Each row has a name. After each piece below comes the name of the row it's from, unless a question asks for something else. Each question is about the rows just above it.

Columns, left to right: Q W V P A G
[ 85 129  90 143  65 115] -> mun
[128 128  95 136 128  92] -> rud
[105  74 172  67 109 153] -> fomo
[ 85  65 116 129 143  90] -> Bakom
[169 113 123 120 100  97] -> kug
[131 151 169 147 128 188] -> zagif
[128 128 138 140 104 127] -> ked
Which column holds [ 92 153] top down? => G
[128  74  65 113 151] is in which column, read top down? => W
Put [ 65 143  90  85 115 129] back in order: which row is it? => mun

Columns, left to right: U B Y M L K D T F E
[189 156 128 169 129 175 127 181 174 176]  Guvu
[167 182 128 130 129 127 128 188 128 169]  Vin
[182 128 130 129 128 128 128 165 188 181]  vot
[176 175 128 165 128 127 128 163 128 182]  Deseg
[166 165 182 173 184 174 187 129 185 127]  Kemu
[156 184 128 188 128 127 129 130 128 176]  furub
[187 165 127 185 173 182 129 174 165 184]  Reli
Which row holds these entries in another order? [127 166 165 182 173 184 174 187 129 185] => Kemu
Which row holds [182 128 130 129 127 128]? => Vin
Put [127 129 165 165 173 174 182 184 185 187] back in order: which row is it? => Reli
[185 165 184 127 129 182 174 165 173 187] is which row reordered? => Reli
q: [129 175 127 181] => Guvu
The row with [187 165 127 185 173 182] is => Reli
[130 129 127 128 188 128] is in which row? => Vin

Columns, left to right: kav vep Niro nupi rapu Tomi dibab banik Tig
[ 72  88 139 130  96 207 110  58 193]  dit
[176  79 113 178 112 116  82 161 141]  viga
[130  58  96 139 206  88 193 110  72]  kuv
[ 82 174 145  76 122 155 177  97 116]  dizav
[ 58 139  88 130  92 126 204  72 110]  lozaz
[169 115 139 113 149 138  64 152 140]  rika
Which row holds these entries in another order? [174  97 116 145 122 177  76  82 155] => dizav
Which row holds these entries in another order? [112 116  82 161 141 176  79 113 178] => viga
Put [ 58 193  72  88 139 130  96 207 110] back in order: which row is it? => dit
q: [113 149 138  64 152] => rika
[139  88 130] is in which row? => lozaz

Columns, left to right: R S H C J
[162 125 128 163 165]  gomef
[112  93 117 117  89]  Nimu
[165  93 107 115 151]  Miv
[110 138  96  80 135]  Kekor
[112  93 153 117  89]  beru
[135 112  90 142 113]  rek
[153 120 118 133 121]  pere
[120 118 133 124 141]  Dezu
[174  60 152  61  49]  moma
[130 128 109 132 124]  rugek
q: [153 120 118 133 121] => pere
Which row holds [ 60 152  61]? => moma
q: [120 118 133 124 141] => Dezu
The row with [ 93 107 115 151] is => Miv
Where do [120 118 133 121] appear? => pere
[115  80 117 142 133 124  61] is in which column, read top down? => C

Columns, left to right: runi Rerot vusa Gena tuk bip Nep
[131 149  96 137 197 129 166] : tize
[128 147  92 126 189 152 158] : tob
[130 149  95 135 195 131 165] : gud
[130 149  95 135 195 133 164] : Tuno
[128 148  93 128 189 147 160] : Met
[130 149  94 133 194 136 163] : bovat
[128 147  92 127 189 150 158] : Gemu
[129 148  94 132 192 138 162] : bes
[129 148  93 128 190 145 160] : repu
[129 148  93 131 192 141 162] : garu
[148  94 130 192 138 145 160] : demer
Which row holds these entries in another order? [162 141 192 131  93 148 129] => garu
[131 149  96] is in which row? => tize
q: [148  94 132 192 138] => bes

Columns, left to right: pev Zemiv Vigim bupev muzab Vadig
[184 150 116 105 121 154] = laleb
[174 190 185 169 154 148] = Val
[172 156 148 151 153 164] = Risov
[174 190 185 169 114  79] = Piget
[128 173 194 179 143 111] = kiret
[128 173 194 151 153 111] = neze
Which column holds this, read top down? [150 190 156 190 173] => Zemiv
Put [164 153 151 148 156 172] back in order: which row is it? => Risov
[169 154] is in which row? => Val
q: [173 194 179 143 111] => kiret
[172 156 148 151 153 164] is in which row? => Risov
[121 154 153 114] is in which column, read top down? => muzab
[116 185 148 185] is in which column, read top down? => Vigim

